A small network was shown many inputs. Here are its activations along a few directions, one row for each input.
Each table varies a few parts of the input and shows all the possible inputs, shuffled.
A made-up example of a description, with smaller parts first: values(2) and (point or line(11) or (line(4) and ring(5))).
Shared parts are said once, and a part with two or three values counts as separate values.
In the rows, 128 means zero.

Rows:
R1: [181 134 149 124 139 152  65 159 163 154 102  66 152 141  88 149]
R2: [131 160 120 165 174 123 124  86 184 151 137 194 135  76 147 156]
R3: [ 94  89  90 140  46 147 162 170  92 121  88  98  67 176 126  90]
R4: [132 118  79 140  51 178 136 186 121 137 135  94  54 153 130  90]
R5: [109 102  85 150  30 160 134 179 108  93  84 100  48 152 121 101]
R6: [131 115 171  44 126  93 101 159  84 119 125  88 141 166 101  77]
R7: [159 113 180 105 126  90  52 138 147 120 107  62 134 161 106 101]
R8: [118 182 122 160 198 103 137 107 156  62 143 189 149  97 152 176]
R9: [ 78 127 135  96 158  94 183  72 100 153 159 199 162  99 143 115]
R10: [205 138 145 118 149 195 116 106 152 162 129  78 160 159 118 189]
R11: [ 95  92 130 157 168 107 159  94 134 194 161 190 148  72 157 131]
R12: [104 166 129 138 171  93 167  80  95  69 165 179 187  84 147 163]
Q: What do these inputs look like to the network?
A: values(3) or line(4) or ring(5)
Q: Which of the alternatives is R7?
A: line(4)

Rows:
R13: [115  89 145  76  73 115 121 179  89 115 103  87  85 181 121  64]
R14: [ 64  97 145  94 133  38 131 114  91  80 148 173 112  97 138  66]
R15: [156 177 173 154 223  86  93  70 155 154 147 165 226  40 124 188]
R16: [207 172 146 156 194 161  69 130 190 145 110 115 143 108 119 183]
R17: [117 117 110 141  69 133 100 191 128  54  71 103  35 169 123  99]
R18: [ 92  86 125 112  67  83 108 178  88  87  94  88  63 163 135  45]
R19: [154 102 153  76  66 134  81 166 103 164 109  40 138 159  79  93]
R20: [100 109 162  55 149 101 158  96  84 133 175 137 172 134 125 105]
R21: [122 166  99 152 140 136 137 140 139  60 132 145 118 138 129 164]
R22: [112 169  83 174 135 115 128 135 140  34 121 164  88 117 159 138]
R23: [ 72 182 125 162 187  38 162  77 121  55 146 231 173  64 168 137]
R24: [150 126 122  97  51 198 126 162 134  89 111  63  86 199 112 129]
R25: [150 179  99 141 150 181 158 121 142  85 143 122 142 153 145 181]
R26: [147 171 155 144 218  98 137  48 158 137 184 172 221  74 156 186]
R27: [ 56  76  95 160 106 121 194 114 102 216 167 176 127  85 141  95]
R28: [115  78  65 182  31 214 164 166 152 179  97 114  29 147 131 126]
R29: [148 134 165  93 168  88 114 110 107 177 161 109 188 130 109 113]
R30: [ 72 132  80 209 168 133 217  42 146 190 173 247 156  48 189 170]
R31: [174 113 187  99 206  87  66 109 131 203 131 119 173 106 109 119]
R32: [187 170 129 136 182 171 106 128 174 130 124 118 144 131 116 194]
R33: [143 113 109 143  66 163 115 186 127  78  89  68  64 193 124 121]
R34: [205 138 131 117  90 192  88 168 158 137  87  51  99 188  97 138]
R35: [115 103 137  59  47 142 129 153  76 123 117  53 125 183  86  84]
R36: [193 115 145 145  87 166  40 172 178 143  90  32 108 160  83 135]
R37: [ 84  35  83 133  47 169 161 154 116 217 110 117  54 148 119  74]
R38: [ 90 127  50 212  98 191 187 124 164 163 143 173  87  93 148 171]
R39: [ 97 107 159  85 159  68 148 126  80 118 149 159 145 121 135  93]
R40: [ 94 172 144 127 189  79 170  68 109  72 157 233 197  53 157 166]
R41: [191  97 173  93 122 132  45 170 138 194  86  53 127 157  97  87]
R42: [118 191 146 112 217 109 187  42 119 110 167 214 217 101 165 177]
Q: The inputs of R26 and R19 match in every part but one. If R42 is changed in the same way as R26 into R19, which row does it become?
A: R35
Q: What do these inputs look like to the network?
A: ring(5) and (point or line(5))
Q: A walk changes only the line(5) part. It starts at R36 and steps to R34. List the rest of the walk in order.
A: R24, R33, R17
Q: A walk changes only the line(5) part. It starts at R16 and steps to R32. List the rest of the walk in order.
A: R25, R21, R22
Q: Which other rows agree with R31 in the ring(5) part? List them by row number.
A: R14, R20, R27, R29, R39
Q: A walk changes only the ring(5) part. It starts at R38 and steps to R28. List the rest of the walk in order.
A: R37, R27, R30

Rows:
R43: [103 143  51 158  97 186 206 118 134 128 141 174  69 146 168 135]
R44: [181 138 101 135 171 223 152 116 164 168 143 107 129 144 134 203]
R45: [136  71 112 172  60 125  82 189 149 141  81  89  50 143 122  70]
R46: [157 119 160 103 154 155 116  83 140 172 160 149 184  78  93 175]
R47: [120 133 145  64  73 104 120 188  70  42 103  82 119 180  97  92]
R48: [167 154 168  58 106 106  78 161 103  49 102  37 141 184  92  97]
R49: [ 82 126  68 170  67 158 203 112 129 123 135 169 113 135 149 142]
R50: [ 60 104 119  47  44 134 161 169  51  77 126 106 110 189 120  80]
R51: [145 127 161  90 205  88 129  97 121 196 166 131 213 128 143  98]
R52: [172 124 171  35 108 155 112 139  65 135 116  32 161 200  67 119]
R53: [111 127 125 141 130 104 120 106 118  85 127 181 133  57 129 148]
R54: [171 174 106 171 178 182 110 140 186  94 128 123 100 142 139 188]
R55: [138 155 152 128 166 114  69  97 153  94 132 145 155  62 108 164]
R56: [141 149 172 122 195  73  86 103 151 113 120 155 157 108 130 146]
R57: [158 149 121 143 137 199 146 107 161 175 130  96 173 128 114 195]
R58: [182  87 146 168  87 130  32 182 173 152  96  52  69 151 115  93]
R59: [102 147 145 133 158  76 134 111 112 113 112 174 136  89 148 119]
R60: [ 58 115 121 117 143  72 188 117  86 145 172 171 145 109 186  60]
R61: [ 64 115 134 125 124 100 190 100  93 146 143 194 120 101 150 103]
R62: [145 159  75 178 134 170 156 143 155  89 121 166  80 143 161 162]
R63: [150 174 125 182 146 151 105 129 180  96 117 114 143 128 114 191]
R64: [151 129 180 100 185 121 131  85 129 195 142 150 183 117 104 149]
R65: [103 135 142 132 178  34 139 130 103 117 154 166 154 108 163  88]
R66: [120 161  97 192 104 141 154 134 146  93 110 152 121 125 127 166]
R67: [ 70 100 104 128  96 130 176  92 101 118 151 193 121  68 141 123]
R68: [ 81  56  82 141  33 143 134 167 140 176  98 105  40 146 128  52]
R69: [132 149 159 121 221  37  89 111 129 118 149 132 175 117 139 109]
R70: [184  63 140 132  87 173  67 159 141 235 110  38  91 157 104 116]
Q: The inputs of R50 and R47 match in every part but one. If R68 is changed in the same way as R50 into R47, which row does it become?
A: R45
Q: What do these inputs look like to the network?
A: line(4) and (values(2) or line(5))
Q: Which other rows agree with R51 in the line(4) part? List them by row number.
A: R44, R46, R52, R57, R64, R70
Q: Which other rows agree with R56 in the line(4) part? List them by row number.
A: R48, R54, R55, R58, R63, R69

Rows:
R71: [ 95 124 112 116  75 119 157 150  87 124 125 122 100 156 143  77]
R72: [175 121 166  98 118 120  51 160 130  96 101  73 109 146 100 109]
R73: [105 136 156  90 174 113 153  82 100 127 162 161 202  82 121 138]
R74: [151 138 109 130 127 175 137 144 152 137 124  88 112 163 113 152]
R75: [116 100 149 110  84 100  86 170 109 113 117  89 113 126 115  77]
R76: [108  91 108 146  73 143 141 124 127 178 125 141  92 117 125 113]
R77: [185 143 157  92 123 124  85 158 108 123 101  65 140 180 119 120]
R78: [150 171 170  81 190 124 111  82 133 119 154 145 211  99 112 160]
R79: [137  83 137 135  92 139 109 133 135 189 124  98 131 116 113 116]
R80: [134  93 132 101 118 140 135 145 119 174 153  92 126 164 123 108]
R81: [ 90 152 121 129 153 136 185  85 113  86 137 199 159  97 150 182]
R82: [149 151 112 128 106 142 122 147 127  93 116  73 111 175 119 131]
R83: [188 121 149  90 147 158  99 143 137 160 129  74 130 174 115 136]
R84: [160 113 111 165 108 172 107 124 162 148 104 102 108 128 102 164]
R85: [ 85 134 136 104 152 118 191  75  93 113 152 201 159  86 136 138]
R86: [137 169 128 178 201  93 119  95 169 123 152 171 152  98 162 168]
R87: [115 127  84 141 105 177 168 152 128 135 125 135  98 153 133 133]
R88: [191 102 148 116 123 154  70 120 160 172 112  79 123 132 111 147]
R89: [105 132  86 140  85 132 159 153 109  91 101 124  99 171 131 122]
R90: [139 131 125 145 102 132  89 165 136  69  95  92  93 139  91 125]
R91: [118 173 146 124 175 138 153  78 139  88 152 160 180 103 124 186]
R92: [ 99 128  89 142  65 122 116 176 124  78  98 130  81 126 135 119]
R93: [152 159 162 135 229  90  84  89 173 143 149 149 178 100 145 138]
R94: [127 113 143 100  95 112 125 153  97 132 129  77 134 166 129  81]
R95: [129 105  83 160  81 175 135 123 149 143 129 137  85 119 136 139]
R96: [115 147 117 183 184 101 168 101 156 110 148 211 129  86 172 139]
R97: [ 99 106 106 123  98 143 169 147 103 168 129 141  99 159 128 110]
R98: [112 133 142 147 207  66 127 102 133 161 150 168 173  77 149 121]
R99: [ 82 114 119 128  61  99 123 175  99 109  96 135  87 118 125  83]
R100: [ 91 128 134 161 187  86 167  88 130 139 151 209 127  83 164 108]
Q: What do these inputs look like to the network?
A: ring(5) and (values(2) or line(4))
Q: The inputs of R84 and R88 match in every part but the ring(5) part. If R90 is changed in the same way as R84 into R88, which row does it become?
A: R72
Q: Change only the line(4) part in R97. List by row number the other rows that result.
A: R71, R76, R99
Q: Change only the ring(5) part in R74. List by row number the other rows that result.
A: R80, R83, R87, R97
Q: A walk changes only the ring(5) part. It starts at R86 and steps to R96. List the rest of the walk in order.
A: R100, R98, R93

Rows:
R101: [153 159 153 128 216 110 127  76 141 144 157 176 192  78 141 172]
R102: [203 134 146 111  91 172  46 177 167 118  81  20  99 197  87 131]
R103: [ 93 147 144 123 185  76 162  79 110 130 156 202 184  77 148 135]
R104: [114 133 149 123 201  98 152  71 131 171 172 193 188  74 146 147]
R105: [182 193 155 136 233 117 103  83 168 117 147 154 197  98 135 193]
R106: [107 100  52 184  25 208 158 172 146 127  99 110  28 155 133 126]
R107: [175  94 140 108  80 164  72 178 133 147  96  38  95 175  94 109]
R108: [136  71 131 102  64 153 103 166 121 181 114  56  90 173 102  79]
R109: [ 77 155 141 115 181  62 168  92  94  78 155 210 169  85 154 129]
R110: [ 93 104 117  99  46 112 131 189  73  68 105  78  76 184 114  65]
R111: [ 88 157  84 196 164 141 197  72 155 125 155 234 135  64 173 185]
R112: [114  89 124 110  51 124 115 181  96 130  99  66  84 177 109  65]
Q: What do these inputs look like to the network?
A: values(2) and (point or line(5))
Q: The inputs of R101 and R107 match in every part but the values(2) part. If R105 is changed in the same way as R101 into R107, which row does it become?
A: R102
